Each row below holds a small network's activations on one record, seen along a few directions.
Each row is followed by the record's values for the fields N, S, V, G, L.
Other fields move the rows too, some of them a lot.
In the rows, zero is written as 500.
Strong random noise was added to every row along 21 fixed directions; ignore it. To show where, here is one row again and again, with new noise each time:
555 643 437 677 360 318 679 428 581 490 658 351 580 259 485 387 430 507
 307 334 429 653 570 547 524 813 539 615 509 287 480 533 557 248 422
331 323 519 497 480 887 472 336 619 403 200 527 538 735 647 634 628 596
 569 690 467 591 284 459 466 238 403 381 530 634 638 540 500 488 758
629 536 583 514 657 502 529 848 624 571 336 779 326 702 441 557 455 555
 447 328 230 399 516 528 788 615 435 472 333 772 209 824 299 295 492
577 340 405 392 517 595 482 551 336 481 488 265 485 429 552 337 392 504
 688 448 718 425 496 479 361 333 401 565 549 478 369 465 708 671 417
471 331 591 444 418 859 605 364 662 431 310 349 537 525 639 675 342 540
 356 606 376 624 418 653 686 389 305 519 283 454 442 674 600 517 552
423 647 399 416 344 549 542 397 535 292 200 630 432 660 615 902 602 535
 344 741 646 615 184 723 560 452 361 678 509 447 570 643 680 430 566
760 498 738 473 581 470 638 416 605 334 374 632 591 697 453 531 871 432
 341 601 395 370 552 662 558 766 474 416 471 296 411 325 493 443 104
773 449 473 464 642 661 340 835 336 620 518 518 642 658 510 390 588 94
 549 337 568 663 363 539 647 301 612 353 471 819 601 522 412 761 537
550 501 554 595 362 848 506 409 346 384 334 624 285 599 269 592 579 442
 173 203 463 672 517 563 577 508 475 403 589 549 524 472 328 579 659
444 187 526 586 380 267 632 513 716 427 405 480 481 277 343 466 446 933
 852 390 459 563 481 526 628 581 332 610 569 641 552 719 568 470 139
711 602 525 548 266 486 477 633 399 456 411 835 465 751 522 606 509 484
 518 317 464 306 773 473 218 569 546 633 372 247 588 372 496 563 389
588 596 237 270 539 363 490 691 617 414 697 584 558 962 162 352 255 351
 699 235 484 493 423 118 602 380 505 504 262 499 419 750 415 342 703
439 493 559 506 724 668 484 341 735 526 280 329 419 432 643 534 652 567
 502 552 566 238 488 545 812 465 493 675 415 632 433 678 505 325 541
554 571 658 509 480 543 658 524 409 499 410 348 195 222 488 609 456 660
 477 641 464 200 641 495 568 521 544 410 530 490 414 518 337 600 484
323 139 350 197 391 512 496 358 729 631 469 752 680 811 504 580 380 393
 786 667 274 488 411 447 473 246 311 421 251 562 787 674 612 370 395
582 553 666 359 604 548 503 322 536 392 433 629 342 583 478 422 749 439
 421 584 427 492 503 693 690 849 663 394 646 634 451 356 502 663 394
583 597 385 485 535 582 542 548 353 462 574 590 485 493 527 516 523 441
 552 388 552 507 372 597 431 616 425 597 441 400 318 535 722 416 418
638 600 485 502 519 363 452 661 599 737 688 316 698 189 678 640 192 431
 378 428 511 554 517 501 737 460 468 680 255 488 485 627 591 497 372
567 436 476 365 555 254 505 505 616 439 470 483 532 648 436 375 580 471
 442 542 530 495 470 461 531 630 570 444 696 500 484 438 564 432 460
534 393 579 798 453 645 361 596 415 504 429 230 548 339 599 361 405 644
 390 476 606 715 592 494 551 487 478 549 556 491 549 532 512 576 605
399 309 400 276 397 392 453 426 318 501 508 484 409 586 496 188 347 472
 652 836 506 492 589 503 338 474 432 368 596 513 548 475 468 658 377
407 668 466 530 308 598 647 393 471 431 507 614 433 383 685 544 347 672
 486 354 397 637 475 536 273 551 544 571 588 490 407 454 467 607 670
654 571 494 471 505 636 535 571 309 468 484 570 267 511 294 614 649 469
 561 540 501 376 413 431 527 669 442 281 521 533 424 415 572 429 361

449 615 513 462 688 276 716 671 302 513 624 466 368 594 511 216 421 300
 292 314 463 488 670 891 396 420 484 677 394 367 91 820 608 391 690 -> N=n1 S=s3 V=v2 G=g1 L=l2
440 428 408 539 499 482 564 374 499 359 473 789 573 547 418 509 710 542
 551 505 462 459 292 530 447 647 487 492 639 373 548 524 377 327 382 -> N=n3 S=s3 V=v1 G=g2 L=l2
407 493 560 396 472 533 563 314 393 403 434 716 345 618 427 516 615 562
 485 537 448 602 496 737 407 575 297 494 485 527 355 471 650 549 296 -> N=n3 S=s3 V=v1 G=g2 L=l2
470 646 451 568 507 627 341 409 626 589 362 545 661 437 882 541 575 593
 600 537 580 523 408 421 429 479 408 643 464 736 475 358 451 486 325 -> N=n3 S=s3 V=v1 G=g2 L=l2
510 577 451 476 528 348 805 501 609 406 577 445 535 647 280 544 639 326
 481 342 436 533 452 598 529 402 446 543 319 379 531 732 637 242 571 -> N=n1 S=s2 V=v2 G=g1 L=l2
513 532 566 658 497 817 388 349 410 453 385 399 418 512 556 395 750 458
 576 366 660 570 607 616 470 519 552 596 511 607 589 359 635 647 526 -> N=n3 S=s4 V=v2 G=g1 L=l1
577 268 557 493 426 530 546 600 666 394 397 605 431 724 309 389 473 638
 788 274 373 443 636 411 538 538 544 487 463 585 553 595 473 573 485 -> N=n1 S=s2 V=v2 G=g1 L=l1
615 92 422 477 421 504 518 584 594 509 288 498 776 537 615 571 589 311
 394 542 523 599 331 794 523 504 334 565 555 396 575 529 692 407 166 -> N=n3 S=s4 V=v1 G=g2 L=l1
598 364 385 446 485 558 504 529 420 358 237 522 552 524 449 523 683 414
 377 469 706 565 182 604 559 392 324 470 751 647 401 490 309 531 225 -> N=n3 S=s3 V=v2 G=g1 L=l2
599 683 633 515 473 351 503 457 514 539 574 796 496 403 455 829 637 502
 441 264 529 345 604 652 578 552 524 726 327 407 603 473 536 578 226 -> N=n3 S=s3 V=v2 G=g1 L=l2
540 433 411 240 399 597 791 470 389 405 327 497 331 577 473 470 508 291
 217 402 398 485 382 551 250 397 618 209 925 546 360 323 313 619 778 -> N=n2 S=s1 V=v1 G=g2 L=l2
479 523 415 550 366 559 655 414 451 291 571 446 595 522 314 396 474 428
 566 266 583 654 408 503 502 278 512 575 446 433 610 662 241 639 580 -> N=n1 S=s3 V=v2 G=g1 L=l2
342 348 553 218 682 442 518 453 645 466 334 302 456 851 727 63 454 388
 508 828 430 628 530 683 548 367 618 401 640 776 380 639 545 645 841 -> N=n1 S=s2 V=v2 G=g1 L=l1
612 797 532 611 482 519 477 590 453 351 518 673 423 559 503 381 421 655
 591 553 451 331 608 377 547 742 559 591 345 398 293 545 102 529 381 -> N=n1 S=s3 V=v2 G=g1 L=l2
532 420 463 411 414 683 422 387 606 477 440 343 485 550 564 345 390 471
 546 490 509 568 502 402 593 597 546 438 531 639 514 424 510 598 530 -> N=n3 S=s3 V=v1 G=g2 L=l2
506 864 345 766 490 550 398 608 385 544 441 377 324 399 542 677 769 524
 796 450 821 378 418 394 461 475 542 697 418 646 688 561 792 288 631 -> N=n3 S=s3 V=v1 G=g2 L=l2
425 560 658 615 525 587 583 310 594 316 280 497 355 762 302 295 698 657
 431 410 434 552 697 502 546 475 320 505 406 615 342 561 260 405 426 -> N=n2 S=s4 V=v1 G=g2 L=l2
486 469 545 301 493 463 360 555 352 670 576 773 293 384 574 682 250 600
 432 616 376 558 504 684 566 750 411 476 504 584 320 465 798 634 340 -> N=n1 S=s2 V=v1 G=g2 L=l1
550 527 371 412 458 536 604 437 538 539 424 696 382 443 494 631 645 412
 505 437 425 233 389 522 476 741 493 461 574 504 420 432 486 242 288 -> N=n3 S=s3 V=v2 G=g1 L=l2
611 461 563 527 602 771 441 545 478 550 557 369 549 415 561 519 458 471
 481 421 494 645 403 576 659 607 347 471 348 588 260 488 719 502 346 -> N=n3 S=s4 V=v2 G=g2 L=l1
534 198 578 559 615 701 351 468 582 509 578 434 718 489 519 218 429 613
 753 528 422 552 520 371 618 558 366 424 353 568 436 499 405 574 218 -> N=n3 S=s3 V=v2 G=g1 L=l2
332 448 589 497 661 326 569 458 624 349 571 456 614 431 578 286 374 750
 472 595 424 699 403 561 568 527 507 529 632 531 273 628 299 612 594 -> N=n3 S=s3 V=v1 G=g1 L=l2
477 380 579 368 496 710 505 261 611 402 313 354 478 541 633 506 544 531
 487 603 561 422 517 576 536 459 504 549 547 488 492 410 605 650 521 -> N=n2 S=s4 V=v1 G=g2 L=l1
312 669 454 381 481 358 677 425 431 445 486 643 398 562 634 616 628 474
 693 726 496 490 390 755 338 385 467 595 412 537 575 670 692 510 570 -> N=n3 S=s3 V=v1 G=g2 L=l2
591 501 293 360 441 606 425 444 593 433 551 443 586 635 541 481 471 366
 576 411 598 565 312 354 475 683 590 501 578 462 530 368 786 428 602 -> N=n1 S=s3 V=v2 G=g1 L=l2
430 385 409 521 483 538 422 604 303 258 346 643 324 676 469 420 477 672
 459 354 676 383 525 484 189 523 587 634 843 282 339 437 518 596 821 -> N=n3 S=s1 V=v2 G=g1 L=l1
402 768 372 499 522 667 348 454 464 507 634 838 397 572 519 541 469 506
 611 447 403 568 386 425 543 779 623 528 447 624 454 469 439 471 650 -> N=n3 S=s1 V=v2 G=g1 L=l1
525 349 351 421 316 395 498 516 351 425 426 484 527 520 379 351 416 218
 129 537 557 728 444 690 540 530 544 438 768 431 599 489 240 622 479 -> N=n2 S=s1 V=v2 G=g1 L=l1
660 246 390 527 314 735 438 685 413 647 158 402 534 416 777 459 417 401
 646 545 597 343 570 614 369 319 296 589 432 629 480 477 445 588 108 -> N=n2 S=s4 V=v2 G=g1 L=l2

Here are new rows. What are their fields?
380 418 598 505 636 775 621 272 460 317 772 428 505 421 334 331 396 677
 738 256 425 592 537 495 500 481 512 564 359 333 354 568 621 715 682 -> N=n2 S=s1 V=v1 G=g2 L=l1
492 610 595 531 445 550 557 574 641 271 164 525 502 837 783 507 631 694
 498 597 514 609 422 513 252 451 477 497 639 635 332 410 500 561 685 -> N=n3 S=s3 V=v2 G=g1 L=l2
518 943 410 356 365 412 474 521 565 549 678 629 448 553 576 626 203 443
 603 647 406 431 520 327 621 573 655 559 198 521 554 590 306 567 609 -> N=n1 S=s3 V=v1 G=g2 L=l2
318 510 377 486 609 353 312 506 677 516 484 481 579 543 562 551 326 687
 422 525 603 735 325 442 682 465 403 712 537 608 436 696 679 343 696 -> N=n1 S=s2 V=v1 G=g2 L=l1
739 600 538 527 550 756 607 540 725 373 434 290 644 667 548 349 622 414
 621 679 360 590 288 326 693 733 518 204 402 646 347 430 360 367 391 -> N=n1 S=s3 V=v2 G=g1 L=l2
493 594 484 322 639 293 625 401 506 491 653 326 369 428 310 343 411 472
 370 283 579 542 550 613 638 527 411 610 492 528 165 600 677 449 422 -> N=n1 S=s3 V=v2 G=g1 L=l2
215 452 476 464 657 604 592 163 619 498 478 395 667 410 767 594 579 642
 523 540 619 333 383 507 269 133 399 685 512 306 409 498 661 351 680 -> N=n1 S=s3 V=v2 G=g1 L=l2
492 511 363 260 716 228 392 600 404 566 613 569 551 705 412 317 471 327
 288 646 529 523 351 372 485 515 366 304 632 565 240 465 423 302 421 -> N=n3 S=s3 V=v1 G=g2 L=l2
469 624 549 553 461 445 751 509 563 689 525 555 598 364 859 472 583 371
 269 524 173 509 500 534 160 585 634 223 698 577 425 275 318 326 615 -> N=n3 S=s3 V=v2 G=g1 L=l2
568 254 578 500 666 356 480 597 691 537 570 528 854 495 536 540 593 427
 557 674 413 443 352 451 648 441 662 377 548 404 728 527 361 504 484 -> N=n2 S=s4 V=v1 G=g2 L=l2
445 482 547 485 463 659 259 525 650 756 311 610 535 615 767 832 432 496
 442 715 438 407 567 435 553 328 427 529 289 620 699 477 613 424 562 -> N=n1 S=s2 V=v2 G=g1 L=l1
393 527 525 538 549 460 369 487 443 553 579 718 607 543 647 506 542 402
 585 792 453 412 540 600 510 481 668 563 393 384 769 569 351 590 574 -> N=n1 S=s2 V=v2 G=g1 L=l1
485 525 726 531 425 583 517 438 373 312 401 597 206 506 369 688 455 826
 260 520 462 506 615 545 447 682 365 439 580 353 267 392 552 605 496 -> N=n3 S=s3 V=v2 G=g1 L=l2
458 496 589 400 482 482 329 299 224 500 573 586 447 792 217 580 720 231
 397 548 725 524 715 656 443 193 359 552 257 330 815 441 738 657 404 -> N=n3 S=s3 V=v2 G=g1 L=l2
